These are the activations of a small neural network, seen along a few directions. Each row is one input.
In each table, some parts of the input vary, and every possible input appears once, in random order.
A made-up example of a description, with smaller parts first: one of 5 places around a ring, together with either a single point or one of 9 places along a line or (one of 3 separate values, together with one of 6 places along a line).
Shared parts are said once, and a part with two or three values counts as separate values.

Other details of the inputs vary at random and push rows far along two fixed directions, the same in every table; ignore that.

A family of inputs:
x1: [  7   7  27  25 -12  -7  -8  26  -2   0  -3  13 -47  -1   5  22]
x2: [ 10  21  26  22   2  33  -8   7   3  12   3  13 -18 -23   5  35]
x3: [ 0  1 -4 -3  4  0 -1  0  3  7  0  0  8  0 -2 -1]
x4: [-4 -2  0 -2  1 10 -1 -1  2 -2  8  1  9  0  0 -3]
x5: [ 3 -1 -3 -2  4  0  3 -5  2  3  1 -3  7 -3 -3  0]
x6: [ 3  1 -2 -6  3  1  2 -2  1  5 -3 -3  6 -3 -2 -3]
x7: [ 4  2 -3 -1  5 -1  2 -4  0  0  0 -4  7 -3  2 -2]
x8: [ -7 -15   1  -1 -17 -30   2  12  -2 -13  -4   6 -18  19  -2 -15]
x9: [ 1  4 -4 -2 -1  0  2 -5  0  4 -3 -2  9 -4 -1 -2]
x10: [ 2  3 -2 -2  1 -1 -1 -3  3  4 -1 -2  9 -2 -2 -3]
x11: [ -5 -15   2   5 -19 -32   3   6  -2 -18  -1   4 -16  17  -3 -14]
x12: [ 0  1 -5 -3  2  0  1 -2  1  7 -1  0  8 -1 -2 -1]
x13: [ 2  3 -6 -1  3  0  4 -5 -2  0 -2 -4  6 -5  2 -1]
x14: [-4  0 -1 -1 -3 10  4 -7 -1 -4  2  3  9 -4  1 -3]
x15: [-6 -1 -5 -5  4 10 -4 -7 -3 -2  2 -2  4  3 -1  2]
x16: [ 2  2 -3 -5  5  1 -3  4  2  5 -1 -4  7  0  0 -4]
x17: [ 1  2 -3 -2  4  0 -3  2  3  6  2 -3  9  0 -2 -3]
x18: [ 15  21  21  23   8  23 -11  13   4  19   1   8 -19 -21   4  37]
x19: [ 1 -1 -6 -1  4  0  2 -3  1  5  0 -1  7 -2 -1  1]
x20: [ 1  0 -6 -4  6  2  3 -1 -1  5 -3 -2  4 -1  2 -2]
x21: [ 1 -1 -5 -2  5 -1  1 -1  3  4  2 -1  8 -1  0  1]
x22: [ 1  0 -7 -3  7  0  4 -2 -1  4  0 -2  5 -1  1  0]
x23: [ 1  4 -4 -4  0  1  2 -3 -1  3 -6 -3  7 -4  1 -4]
x24: [-5 -3 -2 -3  0 11  3 -5  0  0  4  5  8 -1  0 -1]
x25: [ 4  0 -3 -3  6  0  4 -4  0  2  1 -4  5 -3 -1 -1]
x26: [-5  2 -4 -3  0  9 -3 -9 -3 -6  0 -4  5  0  0  1]
x27: [-4  0 -2 -4  5  9 -7 -3  0 -4  5 -6  5  4 -1  0]
x28: [ 3  3 -3 -3  5  1  2 -2  0  2 -2 -5  6 -2  2 -4]
x29: [-5 -3 -1 -3  1 10  1 -3  2 -1  6  4  9 -1  1 -2]
x30: [ 2  0 -6 -3  8  0  2 -1  1  3  1 -2  6 -1  2  0]
x31: [ 1  1 -5 -6  3  1  1  0  0  7 -4 -1  6 -1  0 -2]
x32: [-12 -17   4  -1 -19 -22  -1   1  -6 -24   1   2 -21  21  -5 -11]
x33: [ -7 -16   0   0 -14 -30   4  11  -3 -15  -3   4 -20  19   1 -14]
x34: [-4  2 -1 -4  2  9 -5 -8 -1 -6  3 -5  6  2 -1  0]
x35: [ 3  0 -4 -2  8  0  0  1  1  2  3 -5  7 -1  1 -2]
x36: [ 2  2 -5  0  1  0  3 -6  0  2 -2 -3  8 -5  0 -1]
x37: [ 2  4 -5 -3  3  1  4 -3 -2  2 -5 -4  5 -4  3 -3]
x38: [  8   6  28  24 -13  -7  -4  20  -3  -1  -6  14 -49  -3   3  24]
x39: [ -6 -15   3   1 -20 -31   4   6  -2 -14  -2   5 -17  17  -6 -14]
x40: [ 3  4 -2 -4  2  1  0 -1  1  3 -3 -4  8 -2  0 -4]
x41: [-3 -3  1 -3  0 10  3 -6  1 -3  5  2  8 -3 -2 -2]
x42: [-6 -1 -3 -6  5  9 -5 -5  0 -3  4 -3  5  4  0  2]
Description of these inputs: one of 6 places along a line, together with either one of 2 separate values or one of 5 places around a ring.
- Changing only the place on the line of 6 turns x41 into x24. The same change can be made to x6. Which row results? => x31
- Change only the choice among 2 separate values in x15. List by row number the other rows that result. => x24
- Which other rows agree with x2 in the place on the line of 6? List them by row number. => x7, x10, x11, x28, x34, x40

A family of inputs:
x43: [  3  -1  -1   2  -3 -12   3   8  -1   4  -6   1  -8   3   1  -2]
x44: [  7   4 -14  -9  14   3   9  -9   3  11  -1  -9  26 -10   0  -7]
x45: [ 0 -1  4  4 -4 -7 -5  3  0 -5  1 -1 -6  6 -1 -1]
x46: [-2 -4  3  0 -3 -5 -4  7  0 -3  2  3 -7  5 -2 -1]
x47: [ -4  -3   1   1  -4  -2  -1   2  -4  -7  -1   1 -10   4   2   1]
x48: [  4  -1  -1   1  -1 -12   1   8   0   2  -5  -1  -9   2   2  -1]
x49: [-3 -1  3  1 -9 -5  1 -1 -2 -5 -4  3 -7  1 -1 -1]
x50: [-4 -5  3  1 -4 -2  1  4 -1 -2  1  5 -8  6  1 -1]
x51: [  3   0   0   3  -4 -14   5   6   0   3  -5   3  -7   0   1  -2]
x52: [  2   4  -9  -9   9  10   3 -12   4   6   3  -9  29  -8  -2  -8]
x53: [-2 -5  2  3 -3 -7 -4  5  1 -3  4  0 -7  6 -3  1]
x54: [ 19  39  29  29  15  54 -12   8   3  30  -3  13 -21 -41  10  60]
x55: [-2  0  5  3 -9 -6 -2  3  1 -3 -1  4 -4  2  0 -3]
x56: [-2 -4  2  5 -7 -3  4 -2 -3 -8  1  4 -7  0  1  0]
x57: [-2 -4  3  1 -6 -4 -2  7  0 -1  2  5 -6  5 -2 -2]
x58: [ -3  -3   1   3  -2  -4  -2   0  -4  -8   1   0 -10   6   1   2]
x59: [ 0 -1  5  4 -8 -5  2 -3 -2 -7 -1  2 -6  0 -1 -1]
x60: [  7   4 -15 -10  19   3   3  -8   3  11  -1 -13  24  -4   1  -4]
x61: [-1  0  4  1 -5 -6 -5  5  0 -4 -1  0 -6  4 -1 -2]
x62: [-2  0  3  1 -7 -4 -1  0 -3 -4 -4  2 -8  4 -1 -2]
x63: [-4 -5  3  2 -5 -3  2  3  0 -4  1  7 -7  4  1 -1]
x64: [-2 -4  3  3 -7 -6  0  5  2 -2  1  7 -4  3 -2 -1]
x65: [  1   4 -12 -12  14  12  -1 -15   1   3   1 -13  24  -3  -2  -4]
x66: [-2  0  4  2 -8 -5 -3  5  0 -2 -2  2 -6  4 -1 -4]
x67: [-3 -5  3  2  0 -4 -1  2  0 -6  4  1 -9  7  1  2]
x68: [ -2   0 -12 -14  16  15   1  -9   3   6   4  -8  23  -3   1  -5]
x69: [  2   0 -10  -9  11  12   4 -11   4   7   6  -5  29  -7  -3  -6]
x70: [  0   5 -12 -14  12  13   0 -13   1   4  -1 -12  24  -4  -1  -5]
x71: [-2 -6  4  4 -5 -3  4  1  0 -6  4  5 -6  2  0 -1]
x72: [-5 -3  1  2 -6 -2  0  2 -4 -5 -2  3 -9  4  1 -1]
- Changing only one part turns x62 into x49. The same change can be made to x50. Which row results? => x63
- What do these inputs look like to the network? => one of 5 places along a line, together with either a single point or one of 5 places around a ring
- Change only the place on the ring of 5 in x52. List by row number the other rows that result. => x56, x59, x69, x71
- Which other rows agree with x58 in the place on the line of 5? List them by row number. => x45, x53, x60, x65, x67
